These are the activations of a small neural network, seen along a few directions. Each row is one input.
In each table, some parts of the input vary, and every possible input appears once, in random order.
Descriptions start from the smaller parts, as in this example, which fits no table here: one of 8 places around a ring, together with either a single point or (one of 2 separate values, together with one of 4 places along a line) or one of 11 places around a ring.
Shared parts are said once, and a part with two or three values counts as separate values.

Other details of the inputs vary at random and push rows far along two fixed directions, the same in every table; ignore that.

Rows:
r1: [-11.2   5.5 -10.1   6.3  -6.5   1.7  -1.9  21.1 -14.0  11.1  -8.3]
r2: [ 41.7  55.9  81.1 -11.3 -10.5 -38.3   9.1 -11.8  29.5 -25.1  30.5]
r3: [-12.3 -14.6   4.4  -2.2   1.5   4.9  16.6   1.4  -3.3  -1.2  -1.6]
r4: [-13.9 -11.3   5.5   2.0 -10.8  13.0   8.4  10.7   1.9  12.4  -3.7]
r5: [ -9.1 -17.9   1.8  -1.4   2.5   5.6  12.6   0.4  -8.2   3.6   3.8]
r6: [-10.6 -15.8  -2.8  -5.3   4.7   7.3  10.4  -2.4  -4.8  -0.1   3.0]
r7: [ -7.6 -16.6   4.2   1.2   0.8   2.7  17.8   4.9  -4.6  -0.5  -1.5]
r8: [-14.5   0.9   0.0   6.4   4.2   9.6   3.6   5.4  -1.2  12.0  -4.5]
r9: [-11.9   7.5  -8.7   9.6  -9.1   3.2   2.1  21.9 -10.8   7.1  -8.9]
r10: [-6.3 -4.1 -4.5  8.9  5.6  4.7  3.2  7.4 -3.5 13.9 -8.2]
r11: [-15.3  11.9  -5.4   3.7  -7.8   3.6   0.0  18.1  -9.6   6.1  -7.9]
r12: [ -9.4 -14.9   1.1   6.6 -10.3   9.9  11.2  13.2   2.1  10.6 -10.0]
r13: [ -6.9 -11.6   0.2  -0.3  -5.9   9.7   3.6   2.4   5.0   4.7  -7.8]
r14: [ 52.7  38.9  74.4 -14.5 -20.5 -40.1   2.7 -16.1  29.9 -26.5  34.1]
r15: [-7.1  0.7  0.9  6.4  4.6  5.7  1.1  1.3 -4.6 12.3 -3.8]
r16: [-10.8   8.2  -8.7   4.0  -6.4   4.0  -5.4  14.4 -14.2   9.2  -3.7]
r17: [ -6.9 -14.7   1.7   0.6  -8.9  12.9   7.1   8.6  -1.5  14.2  -4.4]
r18: [ 38.6   1.4 -62.9  -6.3  40.7 -12.6 -54.8 -58.0  14.3 -34.1  -0.8]
r19: [-16.4  10.5  -7.2   2.7  -7.9   6.3  -0.4  19.1  -9.6   8.7  -3.4]
r20: [ 37.0 -19.8 -65.1 -16.7  39.9 -13.8 -47.0 -61.9   7.3 -38.6   7.0]
Description of these inputs: one of 4 places along a line, together with one of 5 places around a ring.
Question: The inputs of r16 and r1 match in every part but the place on the ring of 5. If r15 is changed in the same way as r16 into r1, which row does it become?
Answer: r10
Question: Start at r14 and move only the place on the ring of 5, one step at a time. The first step leads to r17. Which rows follow, in order?
Answer: r4, r13, r12
Question: Start at r19 and move only the place on the line of 4, one step at a time. The first step leads to r8. Which rows follow, in order?
Answer: r4, r6

Rows:
r21: [ -0.5 -31.1 -15.8  -7.4   6.2   4.3   9.6  -3.9   0.0  -1.8  -3.2]
r22: [-14.4 -29.9  -8.6   7.0  -4.3  15.4  17.4   1.1   4.9   7.5 -12.1]
r23: [-41.9   1.6  66.7  15.5 -41.1  10.3  56.5  71.4 -25.5  30.6   3.9]
r24: [-28.9   4.6 -24.3   8.1  -0.4  16.8   3.7  31.4 -23.6   9.6  -6.5]
r25: [-26.1   4.1 -16.8  17.2 -12.9  22.1  -1.5  32.3  -2.3  40.9 -24.7]
r26: [-19.8  -5.9 -17.7  -2.5  -2.7   2.3   6.7   4.9 -26.7   1.1  -2.8]
r27: [  3.5  15.5 -30.2   0.0   9.6  -7.3 -21.7   4.0  -6.3  -6.9  -3.6]
r28: [ 10.8  46.6  42.8   5.8 -16.5 -20.0   4.6  18.7   9.8  -5.4   6.8]
r29: [  8.1  46.2  48.3   2.3 -20.4 -10.9   1.7  21.3  10.5   3.2   2.1]
r30: [ 31.7  22.7  46.8 -10.3   2.9 -26.3  13.1  -7.8  13.4 -15.3  25.9]
r31: [  5.3  -2.8 -18.1  10.1  -6.2   9.1 -24.2  -7.9  11.5   8.9  -5.0]
r32: [ 23.9  10.0  55.5 -11.1 -15.5 -10.5  13.9  -8.1  30.0 -15.9  11.3]
r33: [  3.5 -21.2 -20.0 -21.6  12.8  -5.1  -2.7 -29.4  -4.0 -22.0  11.9]
r34: [-10.0  20.4 -29.0  -6.4   7.7  -9.5 -15.5  -4.3 -15.0 -12.0   6.5]
r35: [ 10.5  -5.9 -15.0   5.2  22.3  -7.3 -13.8 -28.1  11.7 -10.4  -1.6]
r36: [ 22.2  -3.2 -21.4 -10.4  29.3  -9.8 -18.7 -37.6   0.3 -25.4  17.6]
r37: [ 40.6  29.5  57.7 -11.9   4.2 -25.5  -7.3 -26.2  27.6 -19.1  16.3]
r38: [-11.0 -11.2 -13.3  11.8  -4.7   8.8  -0.4  12.1 -13.6  14.3 -18.4]
r39: [-17.3 -17.1 -17.3   3.3  -3.7   7.0   0.4  23.0 -16.4  16.1  -8.8]
r40: [  9.7 -10.3 -11.6   2.1  12.5  11.0 -16.0 -18.9  15.9  13.0  -5.0]
r41: [  4.2 -24.0 -12.5   5.8  -4.1  16.7   3.0 -13.6  18.8   8.2  -8.7]
r42: [-12.9  -9.3 -12.8  11.4  -9.1  18.8  -2.2  13.1 -12.0  17.2 -22.3]
r43: [ -6.2 -30.4 -14.1  -8.6   8.2   1.2   3.8 -11.0  -1.8 -12.1   5.8]
r44: [ 14.9   1.2 -19.1 -15.4  25.8 -11.8 -10.3 -36.4  -7.1 -24.4  14.4]
Question: What do these inputs look like to the network?
Answer: one of 4 places along a line, together with one of 6 places along a line
Question: The inputs of r31 and r23 match in every part but the place on the line of 6. If r41 is changed in the same way as r31 into r23, which row does it become?
Answer: r43
Question: Which other rows does r25 become when the place on the line of 6 takes its other values? List them by row number.
Answer: r24, r27, r28, r29, r34
